A small network was shown many inputs. Here are its activations along a few directions, one row for each input.
Each table varies a few parts of the input and shows all the possible inputs, shuffled.
A made-up example of a description, with smaller parts first: values(3) and (point or line(9) or (ring(5) and line(6))).
Shared parts are said once, and a part with two or three values counts as separate values.
In the rows, zero is written as 128.

Other details of the inputs vary at random and push rows far along two fixed directions, the same in every table; ignore that.

A family of inputs:
row 1: [140 201 173  94 176 124 149 188 130 186  78]
row 2: [ 93  41 107 129 111  92 109 127  68 152 108]
row 3: [ 99  20 115  97  96  78 105 108  62 159  95]
row 4: [118 131 123 158 144 179 146 116 146 122 182]
row 5: [112  48 100 112  88  56  81 104  69 125  82]
row 6: [ 89  40  91 117  77  53  79 129  58 124  79]
row 7: [147 149 107 169 113 165 134  97 175  79 185]
row 8: [145 119 129 151 133 183 154  89 161 114 191]
row 9: [136 123 132 143 127 180 157  88 163 116 191]
row 10: [159 223 183  82 155  96 130 190 138 161  46]
row 11: [154 190 176  99 165 126 153 181 131 181  77]
row 12: [124 153 109 164 125 160 122 121 157  88 170]
row 13: [144 199 173  90 174 118 156 187 127 186  74]
row 14: [111  65 107 113  82  77  96 109  88 115  97]
row 15: [132 196 172  97 170 134 147 184 123 179  85]
row 16: [127 154 106 163 119 171 127 107 165  73 191]
row 17: [103  65  98 122  85  72  98 123  83 114 100]
row 18: [136 124 124 156 134 178 153  93 161 110 198]
row 19: [ 93  59  96 126  93  71  86 130  76 118  96]
row 20: [103  42 104 105  76  54  78 103  66 125  78]
row 21: [140 121 130 154 135 187 158  85 171 106 202]
row 22: [123 120 110 151 160 199 131  99 164 116 182]
row 23: [160 218 172  90 151 101 129 176 142 153  60]
row 24: [139 119 131 147 135 181 151  85 167 112 195]
row 25: [146 223 157  90 175 120 105 192 147 158  43]
row 26: [ 92  29 107 116 108  81 112 122  59 148 106]
row 27: [100  56  97 124  91  67  92 125  75 115  93]
row 28: [ 91  47 103 122 118  98 109 127  70 149 114]
row 29: [129 151 110 163 119 156 128 117 161  90 167]
row 30: [152 201 187  80 161 118 157 190 129 190  67]
row 31: [154 187 177  90 166 124 151 168 135 180  85]
row 32: [145 147 118 154 120 150 132 104 163  89 169]
row 33: [115  45 111 120 110  92 118 117  83 147 115]
row 34: [141 225 161  97 163 105 125 199 132 156  60]
row 35: [ 99  61  90 129  92  68  88 127  78 120  94]
row 36: [144 143 117 162 113 160 133  95 172  81 173]
row 37: [125 130 125 148 135 173 154 111 151 121 183]
row 38: [143 149 112 155 107 158 136  96 170  82 180]
row 39: [156 191 184  91 165 126 154 178 133 184  70]
row 40: [147 144 120 158 123 167 133  80 176  76 190]
row 41: [130 130 122 154 136 171 157 111 149 120 180]
row 42: [145 122 127 146 138 176 150  83 163 114 196]
row 43: [133 193 173  99 173 132 151 182 127 183  83]
row 44: [163 227 172  88 157  92 130 191 135 162  48]
row 45: [135 150 110 162 116 154 135 115 162  88 166]
row 46: [149 145 120 158 116 161 129  86 169  82 172]
row 47: [121 151 109 168 127 173 127 110 165  77 192]
row 48: [138 148 104 162 121 156 134 102 168  81 185]
row 49: [ 92  29 104 109 100  79 115 126  60 152 101]
row 50: [ 88  56 111 126 123 111 113 126  76 141 125]
Description of these inputs: values(2) and (point or (values(4) and line(6))).
- The inputs of row 39 and row 36 match in every part but the values(2) part. If row 30 is changed in the same way as row 39 into row 36, which row does it become? => row 38
- The inputs of row 37 and row 6 match in every part but the values(2) part. If row 9 is changed in the same way as row 37 into row 6, which row does it become? => row 14
- Change only the values(2) part in row 40. List by row number the other rows that result. => row 24
- A walk changes only the line(6) part. It starts at row 46 and steps to row 36. List the rest of the walk in order. => row 7, row 45, row 29, row 12
